arr =
[[-1.90, -0.35, -1.83, -0.46, 0.67, -1.12, -0.69, -0.42],
 [-1.81, -1.72, -1.85, 0.17, -0.89, -0.29, -1.97, -0.15],
 [0.47, -0.22, -0.17, -0.36, -0.67, 0.54, -0.85, -1.00],
 [-0.22, -2.06, 2.49, 2.21, -1.20, -2.70, 2.11, 1.94],
 [-1.14, 1.63, -2.12, 1.83, 1.65, -2.09, 1.71, 1.43],
 [2.44, 2.25, 0.75, 2.28, 1.05, 1.81, 0.71, 0.93],
 [-2.68, 2.43, -1.96, 1.79, 2.51, -2.39, 2.15, 1.60],
 [-1.68, 0.40, -1.17, -1.69, 1.20, 0.02, -0.05, -1.56],
 [-2.06, -1.92, -0.10, 1.40, -1.67, -1.77, -0.85, 0.44],
 [0.57, -0.79, 0.16, 0.40, -1.11, -0.07, -1.72, -0.10],
 [-1.28, 0.61, -0.02, -1.13, 1.12, 1.15, -0.62, -1.40],
 [-0.36, 1.25, -1.05, 1.80, 1.25, -1.44, 1.44, 1.35],
 [0.36, -0.38, -0.19, -0.13, -0.65, 0.26, -0.59, -0.53],
 [0.64, 0.93, 0.18, 0.13, 0.02, 0.64, 0.21, -1.20]]
Rows and columns are counted from 1.
(1, 1): -1.90
(11, 6): 1.15
(14, 2): 0.93
(4, 3): 2.49
(14, 1): 0.64
(12, 8): 1.35
(1, 5): 0.67
(2, 5): -0.89
(9, 2): -1.92
(10, 1): 0.57
(1, 4): -0.46
(14, 3): 0.18
(2, 6): -0.29
(13, 1): 0.36
(3, 1): 0.47
(4, 1): -0.22
(6, 6): 1.81
(12, 5): 1.25
(13, 6): 0.26
(12, 4): 1.80
(7, 1): -2.68
(8, 8): -1.56
(5, 6): -2.09
(11, 7): -0.62
(14, 5): 0.02
(8, 3): -1.17
(7, 5): 2.51
(10, 4): 0.40
(1, 7): -0.69
(5, 7): 1.71
(6, 2): 2.25
(3, 2): -0.22
(13, 8): -0.53
(3, 8): -1.00
(7, 7): 2.15

m =
693  571  383  244  495  724  770  223  346  572  703  555  653  636
261  547  625  200  655  259  165  207  542  429  402  331  171  526
388  600  624  239  692  359  364  295  517  342  320  432  187  291
640  688  641  187  695  690  762  352  375  585  651  560  543  628
582  392  421  581  369  659  559  604  503  418  491  541  771  473
475  640  640  519  696  650  410  288  339  640  636  578  294  533
Indices start at 1.
(1, 1) -> 693
(3, 8) -> 295
(4, 4) -> 187
(6, 5) -> 696
(2, 2) -> 547
(4, 3) -> 641
(3, 9) -> 517
(5, 11) -> 491
(5, 4) -> 581
(5, 13) -> 771
(1, 4) -> 244
(5, 6) -> 659
(2, 3) -> 625
(5, 8) -> 604
(4, 2) -> 688
(4, 10) -> 585
(5, 2) -> 392
(2, 10) -> 429
(3, 2) -> 600
(6, 4) -> 519
(1, 14) -> 636

a = [[-8, -17, 48, -25, 11, -15, -11, 0, -31, 29, -11, -17, -24], [-1, -39, 9, 29, 14, 12, -5, -24, -30, 24, 23, -11, -24], [-56, 7, -21, 18, -10, -19, 3, 30, -26, 18, -31, 33, 21], [42, 4, 16, -11, 1, 18, 24, -27, 42, -20, 15, -16, -22], [57, -17, -9, 5, 12, 27, -22, -32, 13, -22, 50, -31, -6], [19, -16, 1, -18, -4, 19, -2, -3, 3, 14, 25, -63, 14], [1, 24, 18, -1, 3, -14, 17, -6, 20, -20, -26, 50, -26], [-25, 28, 50, -63, -7, -36, 5, 34, -4, 16, -52, -2, -1], [57, -17, 12, 4, 16, 22, -10, -40, 16, -21, 40, -20, -27], [30, -16, -7, 18, -2, 35, 35, -34, 34, -3, 33, -31, -16], [-53, 15, -16, 13, -17, -11, 33, 22, 0, 16, -36, 30, 14]]
Indices start at 1.
(1, 1) -> -8
(8, 1) -> -25
(3, 9) -> -26
(5, 3) -> -9
(10, 11) -> 33
(7, 13) -> -26
(11, 7) -> 33
(6, 9) -> 3
(11, 6) -> -11
(2, 3) -> 9
(9, 1) -> 57
(11, 12) -> 30
(2, 11) -> 23
(9, 12) -> -20
(8, 8) -> 34
(9, 7) -> -10
(9, 4) -> 4
(7, 5) -> 3
(11, 11) -> -36
(4, 2) -> 4
(6, 10) -> 14
(2, 5) -> 14
(9, 10) -> -21
(2, 12) -> -11
(6, 13) -> 14
(6, 11) -> 25
(2, 7) -> -5
(2, 8) -> -24
(3, 5) -> -10
(10, 10) -> -3
(2, 10) -> 24
(4, 1) -> 42
(11, 5) -> -17
(10, 8) -> -34

M =
array([[ 0.73, -1.48, -1.71, -1.29,  0.86, -1.03,  1.17,  0.40],
       [ 1.34,  1.28, -0.25,  0.53,  0.34, -0.05,  1.20,  1.22],
       [ 1.99, -0.84, -0.23,  2.03, -1.56, -1.48,  2.04, -1.47],
       [-0.21, -1.10,  1.94, -1.32,  0.51, -1.14,  1.10, -1.17],
       [-0.16,  0.52,  1.36,  1.56, -0.57,  0.75, -1.28, -0.60],
       [-1.25, -1.50,  0.13, -0.08,  0.90,  0.26, -1.12,  0.63],
       [-0.07, -0.14,  0.76,  1.31,  1.29,  2.15,  1.79, -0.44]])
Indices start at 1.
(1, 1) => 0.73
(6, 1) => -1.25
(6, 5) => 0.90
(1, 8) => 0.40
(1, 2) => -1.48
(1, 4) => -1.29
(7, 1) => -0.07
(2, 8) => 1.22
(3, 8) => -1.47
(4, 5) => 0.51
(4, 3) => 1.94
(2, 6) => -0.05
(6, 7) => -1.12
(1, 3) => -1.71
(7, 7) => 1.79
(4, 6) => -1.14
(7, 3) => 0.76
(3, 4) => 2.03
(3, 7) => 2.04
(7, 2) => -0.14
(7, 5) => 1.29
(2, 5) => 0.34
(6, 6) => 0.26
(4, 1) => -0.21
(6, 4) => -0.08
(7, 6) => 2.15
(3, 2) => -0.84
(7, 8) => -0.44
(5, 7) => -1.28
